A small network was shown many inputs. Here are its activations along a few directions, one row for each input.
Each table varies a few parts of the input and shows all the possible inputs, shuffled.
Descriptions start from the smaller parts, as in this example, which fits no table here: ring(5) and (point or line(9) or (values(3) and line(4))).
Shared parts are said once, and a part with two or three values counts as separate values.
In the rows, zero is written as 128.

Other details of the inputs shift rows strongly along three fixed directions, in all tables alike. That doesn't count.

Rows:
row 1: [123 158 164 135 154 133 159 129 115 150 135 143]
row 2: [ 98  94  92 110 128 125 123 161 121 123 115 122]
row 3: [104  95 109 150 126 105 126 108 169 124 165 115]
row 4: [100 112  96 137 137 109 154 169 131  93 128 127]
row 5: [205 133 158  81  85 127 124 130  83 162 112 115]
row 6: [111 101 115 153 128 100 123 109 156 127 163 116]
row 7: [237 161 158  90 121 122 113  82 114 152 166 107]
row 8: [121 159 156 107 145 129 132  85 149 205 152 121]
row 9: [119 180 158 150 113 159 124 114 117 156 110 133]
row 10: [120 130 175 154 136 144 129  92 109 163 140 152]
row 11: [125 187 190 127 164 135 116  59 155 155 105  90]
row 12: [120 151 147 123 139 158 114 145  89 118 112 179]
row 13: [ 91  87 112 146 118 116 118 156 129  91 139 124]
row 14: [115 123 126 134 138 134 158 159 102 110 115 143]
row 15: [217 141 113  79 116  90 105 113 153 111 190  65]
row 16: [202 140 113 103 100 112 110 125 167 114 172  25]
row 17: [ 91  83 109 144 118 123 122 150 125  91 139 120]
row 18: [113 147  87 147 140 114 124  83 192 146 173  62]
row 19: [129 142 147 164 141 172 115 145 102 136  93 152]
row 20: [ 40 134  75 135 127 130 127 131 160  99 126 171]
row 21: [100 120 117 119 166  77 154 105 174  94 110  98]
row 22: [100  77 111 150 124 122 121 148 143  97 140 132]
row 23: [ 99 113  85 137 113 107 164 150 132  99 119 134]
row 24: [ 98 162 102 133 133 116 118 111 187 131 176  49]
row 25: [131 163 126 146 139 134 123  84 177 163 159  86]
row 26: [105 166 200 122 129 142 128  93 133 165 175 109]
row 27: [137 136 154 157 150 140 159 136  93 147  99 186]
row 28: [137 136 137 137 144 157 119 122 107 133 108 198]
row 29: [ 49 111  78 168 164 117 168 130 153 122 126 159]
row 30: [116 185 176 111 146 131 164 108 139 162 165 107]
row 31: [120 135 143 121 145 140 131 106 114 187 121 146]
row 32: [117 182 155 116 120 143 122 107 111 144 129 167]
row 33: [117 117 145 121 143 156 126 146  88 160  96 163]
row 34: [114 105 119 121 138 132 120 157 112 143 106 149]
row 35: [123 166 155 118 152 158 120 107 108 145 139 159]
row 36: [117 108  88 159 134 147 117 148 136 104 114 113]
row 37: [118 109  92 157 132 148 116 153 148 103 113 118]
row 38: [110 130 199 131 153 119 119  81 126 128 100 132]
row 39: [137 144 142 142 147 153 116 122  95 138 106 201]
row 40: [206 149 195  99  74 118 124  96 117 151 165  90]
row 41: [106 111 121 114 130 133 120 164 106 137 105 143]
row 42: [120 156 144 124 117 160 124 125  85 127 101 191]
row 43: [100 100  89 111 102 117 129 154 137 128 106 138]
row 44: [116 104 102 138 142 119 157 161 139 101 125 138]
row 45: [118 111  90 123 138 132 114 146 141  91 132 152]
row 46: [102 107  83 122 140  97 125 121 164 153 143 112]
row 47: [207  98 106 110  80 100 153 168 112  86 112 117]
row 48: [117 131 118 117 132 149 115 150 115  99 121 162]
row 49: [217 115 120 131  75 144 113 153  91 102  90 110]
row 50: [138 142 146 175 141 169 118 128 101 150  87 167]
row 51: [118  97  86 150 141 109 160 145 149 109 124 146]
row 52: [112 154 130 129 118 108 163 129 132 133 135 129]
row 53: [122 121 132 113 160 118 108 110 128  83  75 160]
row 54: [106 155 152 108 114 132 130 122 113 177 115 143]
row 55: [ 98 135  90 142 131 135 119 131 159 112 144  77]
row 56: [117 117 179 157 133 154 121 138  87 136 115 173]
row 57: [ 94 113 116 135  97 107 130 113 146 116 157 106]
row 58: [204  90 148 125  67 114 115 153  84  99 115 130]
row 59: [107 108 123 110 128 141 123 163 113 137 104 144]
row 60: [114 192 159  98 146 143 122  89 130 153 173 117]
row 61: [204  58 117 125  95 109 111 158 105  81 137 100]
row 62: [110 125 104 130 148 108 160 132 150 119 155 105]
row 63: [225  77 147  78 121  98 105 141  97 104  54 113]
row 64: [100 163  96 131 107 116 127  98 198 135 166  61]
row 65: [214  69 104  90 102 113 111 174 112 112 112 107]
Each input here is: values(5) and (point or (values(3) and line(4))).
The inputs of row 34 and row 19 match in every part but the values(5) part. If row 41 is changed in the same way as row 34 into row 19, which row does it become?
Answer: row 24
Change only the values(3) part in row 23. List by row number the other rows that result.
Answer: row 47, row 52
Change only the values(5) part in row 22. List by row number the other rows that result.
Answer: row 37, row 44, row 45, row 65
Change only the values(5) part in row 26. List by row number the other rows that result.
Answer: row 16, row 30, row 48, row 59
Change only the line(4) part in row 58. List by row number the other rows that result.
Answer: row 6, row 13, row 56

Rows:
row 66: [117 160 188 151 137 179 133 126  79 160  96 185]
row 67: [ 81 149 123 136 136 124 131 105 162 143 160 104]
row 68: [106 127  99 128 123 119 129 130 150 123 150 114]
row 69: [ 98 131 166 127 148 149 147 141  80 147  87 201]
row 70: [ 68  80  66 159 126 139 127 180 122  84  94 174]
row 71: [125 116 108 133 119 133 126 146 123 121 122 134]
row 72: [172 116 113 120 106 113 123 135 135 113 145  92]
row 73: [153  97 119 146 119 138 118 153 107 103  96 144]
row 74: [174  66  91 102 109  93 133 172 110  88 105 132]
row 75: [114 141 119 132 135 114 126 101 166 131 161  91]
row 76: [ 95 111  68 135 137 100 122 124 181  96 144  95]
row 77: [ 86 168 169 148 149 155 129  96 130 163 132 146]
row 78: [ 84 181 146 123 152 124 128  73 174 164 167  94]
row 79: [204 144 171 117 121 146 116 121  93 138 106 131]
row 80: [242 134 172  63 102  94 133 116 106 147 153  83]
The inputs of row 80 and row 74 match in every part but one. If row 70 is changed in the same way as row 80 into row 74, which row does it become?
Answer: row 71
What is each input in this table made of?
Answer: values(3) and (point or line(4))
Change only the values(3) part in row 67. List by row number the other rows that result.
Answer: row 66, row 72
Which other rows agree with row 69 in the values(3) part? List them by row number.
Answer: row 66, row 68, row 75, row 76
